A small network was shown many inputs. Here are its activations along a few directions, one row for each input.
In each table, some parts of the input vary, and every possible input appears once, in random order.
A made-up example of a description, with smaller parts first: one of 3 separate values, together with either a single point or one of 11 places around a ring or (one of 6 places along a line, together with one of 8 places around a ring).
Shared parts are said once, and a part with two or three values counts as separate values.

Other details of the inputs vary at random and push rows far along two fixed directions, the same in every table; ignore that.

A family of inputs:
row 1: [ 51 -53  59  43  20   4  69  17 -60   3 -23  43 -59]
row 2: [ 12  -9  25  30 -22  47 -70 -32 -18  34  38 -23  26]
row 3: [ 67 -40  71  58  20 -21  62  -5 -59   8 -19  37 -33]
row 4: [ 53  15  16   5 -12 -54  82  21  22  18 -14   4  15]
row 5: [-44  54 -70 -62  21 -31 -10  12  45 -12 -15  15  24]
row 6: [-30  40 -58 -76   7 -15 -10   5  54  -1   2  25  29]
row 7: [ 61  -7  99  47  15   5  81  -5 -36  42   4   3 -20]
row 8: [ 18  27 -35 -17  -6 -42  50  48  59  29  22  46 -42]
row 9: [ 73 -15  61   0  25  47  79   7 -68 -12 -30  17 -27]
row 10: [ 36  28 -24 -32   8 -48  77  31  54  15 -28 -15  20]
row 11: [ 44 -11  66  11  -8 -30  45 -25 -53  46   5  56 -39]
row 12: [-55 -26 -49  -4 -24 -16 -51   1  46 -44   0  -6  -3]
row 13: [-14 -40  27  39 -22  29 -68 -56 -23 -17 -19 -28  28]
row 14: [-42  50 -71 -30  19 -20  -2   7  66 -44 -37   3  18]
row 15: [-41  27 -73 -65  -8 -24  -9  18  45   1  18  30   6]
row 16: [-22  -6  16  -5   8  36 -72 -47 -54  22 -18 -33  15]
row 17: [-29 -19  15  47 -23   6 -75 -48 -34 -27   5 -24  -2]
row 18: [-19 -23  -9   7  -8  88 -51 -13 -36  15  53 -14  -5]
row 19: [-17  24 -40 -18  11  14 -52   0  66  11  27 -50  38]
row 20: [ 10  52 -27  -8  28 -54  51   4  51  -5 -75  12 -13]
row 21: [-17 -48  27  44 -22  11 -54 -51 -30 -24   3 -14   3]
row 22: [-12 -13 -49 -26 -35 -16 -56  36  29 -51  27 -23   3]
row 23: [ -5 -43  17  25 -42  11 -49 -20 -31  -7  50 -50  32]
row 24: [ -5  53 -65 -46  16   3  13  28  76  10  17  16  21]
row 25: [  5 -38   0  -2 -13  64 -35   2 -58 -39  21 -29  -3]
row 26: [-42 -28   8   2 -20  18 -66 -18 -55   4  20  -2 -27]
row 27: [  7  50 -41  -6  -1 -52  -3  23  95  14  27  -5  30]
row 28: [-14   9 -48 -14  14 -31  67  22  45 -28 -37  38 -22]
row 29: [ -2  40   5   4  -7 -90  44  24  20   6 -29  46 -15]
row 30: [-31  -2 -42 -15   4  -6 -46 -24  55 -26 -43 -31  35]
row 31: [ 37  34  10 -45  21 -41  61  -2  18  48 -41  41 -13]
row 32: [-27  19  11 -14  13  25   7   1 -25  -8 -36  15   9]
row 33: [ -2 -15  36   1 -28  21 -68 -50 -40  29  14  -2  26]
row 34: [ 30 -27  24  -3  -5  50 -51 -18 -39 -18 -13 -54  22]
row 35: [ 34 -16  13  12 -26 -21 -26   3 -17 -31  20 -14   2]
row 36: [ -5  27 -26 -23  26 -22  83  53  49  -2  26   9 -17]
row 37: [-59 -19   5   9 -14  59 -51 -11 -66 -11  -2  -9   2]
row 38: [  8 -20  24  34 -26  31 -62 -28 -28  30  59 -11   1]
row 39: [-16  -9   6   3  18  89 -44 -19 -12   0  47 -35  23]
row 40: [ -6 -33  13  -7  -6  75 -13 -15 -42 -13  21 -47  37]
row 41: [  1  -7  30  25  -6 -17  -1   2  10   8  53 -22   3]
row 42: [  7 -12  60  26  -8  -9  56  16 -64  19 -33  48 -63]
row 43: [-54  -1 -56 -49 -37 -23 -73   7  39  -2  38  10   4]
row 44: [  5  -2  29   2  20  29   2  -6  10  20  12 -49  17]
row 45: [-10 -55  13  12 -39  33 -24   4 -39  -8  41 -37  -3]
row 46: [ 85  -7  63  24  -7 -12  50   3 -42   0 -27  10 -12]
row 47: [ 21   4  44  21   2 -43  25 -19 -54  29  -7  37 -36]
row 48: [-21   7 -82 -26  21 -33  15  48  58 -40  -9  16  16]
row 49: [-43  18 -36 -34  17  31 -27  16  55 -24  42 -45  44]
row 50: [-31 -39   9   7   8  75 -40 -45 -29 -34 -22 -19  20]
row 51: [ 33  15  47  48   5 -23  43 -27 -28   6 -55  21 -25]
row 52: [ 53  11   7  17  22 -65  61  23  32  -1 -46  35   8]
row 53: [-16  40 -50  -7  18 -39  68  25  34 -25 -41  37 -36]
row 54: [-16  15 -31  10 -15 -26 -52   4  56   5  67 -21  20]
row 55: [ 26  -3  20  15  26  40  67  15 -23  26  30  20 -43]
row 56: [ 17 -26   8   9  28  17 -18 -10  -6  -5 -38 -22  26]
row 57: [-19  13 -73 -41 -10 -26  40  48  49 -21  21 -13  19]
row 58: [ 44  10  71  27  10 -23  49 -26 -67  47 -38  39 -29]
row 59: [-34  -2 -64 -29  25  13 -48  14  47 -50  -8 -18  56]
row 60: [-44 -35   8  38 -23  38 -69 -28 -43 -29   2 -19 -28]
row 61: [ 66   8  52  16  24  36  55 -11 -30  64 -16  15 -27]
row 62: [ 40 -22  55  34   9  20  61  15 -30  35  31  26 -68]
row 63: [  5  47   4 -19  19 -48  52  19  19  22 -71  24  -3]
row 64: [-31 -41  24  18 -16  43 -44   4 -16  -4  64 -43 -10]
row 65: [ -1  54  -2  -4  -8 -78  31  22  35  10 -50  34  13]
row 66: [-71  22 -79 -42  -4  -7 -57   7  16 -15  16  -3  13]
Description of these inputs: one of 6 places around a ring, together with one of 11 places around a ring.
Changing only the place on the ring of 6 turns row 10 into row 45. The same change can be made to row 63. Which row results?
Answer: row 42
Changing only the place on the ring of 6 turns row 14 into row 17. The same change can be made to row 9. Which row results?
Answer: row 35
Which other rows does row 2 become when the place on the ring of 6 takes its other values? List them by row number.
Answer: row 8, row 18, row 24, row 38, row 61
Start at row 4 and move only the place on the ring of 11, one step at a time. The first step leads to row 46. Which rows follow, in order?
Answer: row 52, row 13, row 51, row 65, row 58, row 33, row 2, row 27, row 7
Start at row 66 and move only the place on the ring of 11, one step at a time. The first step leads to row 15. Which rows follow, in order?
Answer: row 18, row 55, row 36, row 57, row 25, row 48, row 28, row 53, row 37

A family of inputs:
row 67: [ 76  37  32   8   2  -9  53  49  -5  38  45  -3 -26]
row 68: [ 25  27  30  -5   1 -27  56  -4 -26  20 -49  26   0]
row 69: [  9  12  10   6  27   6  60  22 -12   8  -5  49 -49]
row 70: [-21 -57  53  41 -23  33 -69 -45 -60  -6  33 -46  24]
row 71: [-45 -36  18   4 -26  85 -61 -24 -74  -3  45 -26   8]
row 72: [ 55  -2   5   4  21  13  67   4   8   3  -9  27 -27]
row 73: [ 78  37  41  18 -13 -43  33  36 -12  39  29   8 -27]
row 74: [-25  19 -81 -51 -34 -52 -47  23  66 -41   0  -4  50]
row 75: [ 43  -5  10 -20   4   6  78  23 -18  -2 -13  25  -9]
row 76: [-55  24 -72 -24 -22 -67 -46  26  72 -48 -15 -33  26]
row 77: [-52  39 -88 -22 -20 -52 -58   4  84 -15  21   8  12]
row 78: [-37 -48  27  25 -11  75 -60 -20 -60 -27  13 -66   5]
row 79: [ 57  -2  13  15   7 -20  47 -10   1   3 -26  39 -28]
row 80: [ 43  -9  12  -9   3 -28  47  11 -24  -6 -48  30 -32]
row 81: [-39 -37  24  34 -13  57 -95 -38 -67 -12  21  -4 -10]
row 82: [-33  55 -69 -25  -3 -45 -54 -11  88 -18 -15 -10  42]
row 83: [ 17   3  23  11   4  -9  87  25 -14  -3 -10   5 -11]
row 84: [-17   9 -69 -50 -19 -61 -49  14  76 -25  19  -4  49]
row 85: [ 19  23  15 -16  32   4  65  11 -21  17 -50   9 -21]
row 86: [-17 -43  39  62 -22  51 -76 -55 -45 -17  17 -44   6]
row 87: [ 22  28  21 -15  16   5  76   9 -21  22 -32  16   0]
row 88: [-44  16 -70 -17  -7 -34 -27  30 106 -16  30 -36  39]
row 89: [  9  12  22  -3 -14 -30  56  10 -30  15 -12  50 -32]
row 90: [-53  23 -77 -29 -24 -58 -57  15  87   7  26   4  18]
row 91: [ 29  -9  38  35   0 -41  56   3  12  23 -17  16 -23]
row 92: [ 28  26  23  17  33 -24  39  -3 -17  12 -55  38 -14]
row 93: [-20   8 -87 -48  -7 -19 -38  28 104 -15  27 -19  42]
row 94: [-39  58 -81 -38  11 -13 -39   3  99 -18   2 -22  44]
row 95: [-45 -40  25  12 -28  54 -90 -36 -76 -10  10 -23 -16]
row 96: [-47  27 -71  -2  -6 -62 -52  26  82 -51  -4 -13  32]
row 97: [ 21   4  22  29  31  -4  69  26  -1 -12 -18  17 -28]
row 98: [-12 -58   9  -4 -10  89 -71 -23 -65 -26  11 -47   8]
row 99: [ 23  -7  32  11  19 -20  83  16  -1  10  10   5 -10]
row 100: [ 31  17  31  -3  28   7  65   0  13  43 -22  17 -10]
row 101: [ 49 -15  18 -19  19  -4  73  15  -5  11   7  24  -9]
row 102: [ 16  -1  14   4  14  -1  66  15   2  46  12  34 -42]
row 103: [ -1 -55  17  31  -8  60 -96 -37 -64 -27   4 -16  14]
row 104: [  3   9  11 -16  13   2  66  24 -22  10 -15  31 -55]
row 105: [-47  53 -87 -39  24 -18 -47  24  84 -27  -9 -13  48]
row 106: [-61  27 -83 -55  -7 -36 -34  28  78  -8  54  -6  31]
row 107: [ 29   7  22  33  20  -1  76   7  14   1  -7   8 -30]
row 108: [ 46  -6   4   2  34  10  60  23  -7  -9 -21  36 -25]
row 109: [ 55 -17  23   6   1 -27  46   1   7  25 -21  35 -21]
row 110: [ 22  22  22  -5  17 -29  47  -2 -28  16 -66  19 -21]
row 111: [ 20   3  32  21 -12 -42  67  11 -19  -3 -27  16 -12]
row 112: [-34 -34  11  28 -10  90 -71 -43 -50   5  48 -27 -10]
row 113: [-13 -33  51  26 -13  59 -84 -61 -46  25   1 -35  24]
row 114: [-33 -48  38  17 -25  43 -81 -45 -71  13  47 -15   5]
row 115: [-20 -31  43   2   4  80 -60 -47 -58  16  27 -46  37]
row 116: [-16 -32  54  13 -11  49 -77 -61 -65  16  10 -35  34]
What is each input in this table made of?
Answer: one of 2 separate values, together with either a single point or (one of 4 separate values, together with one of 6 places around a ring)
Changing only the choice among 2 separate values turns row 96 into row 97. The same change can be made to row 73. Which row results?
Answer: row 67
Changing only the choice among 2 separate values turns row 87 into row 68. The same change can be made to row 85. Which row results?
Answer: row 110
Which other rows does row 101 become when the choice among 2 separate values takes its other values? List them by row number.
Answer: row 84
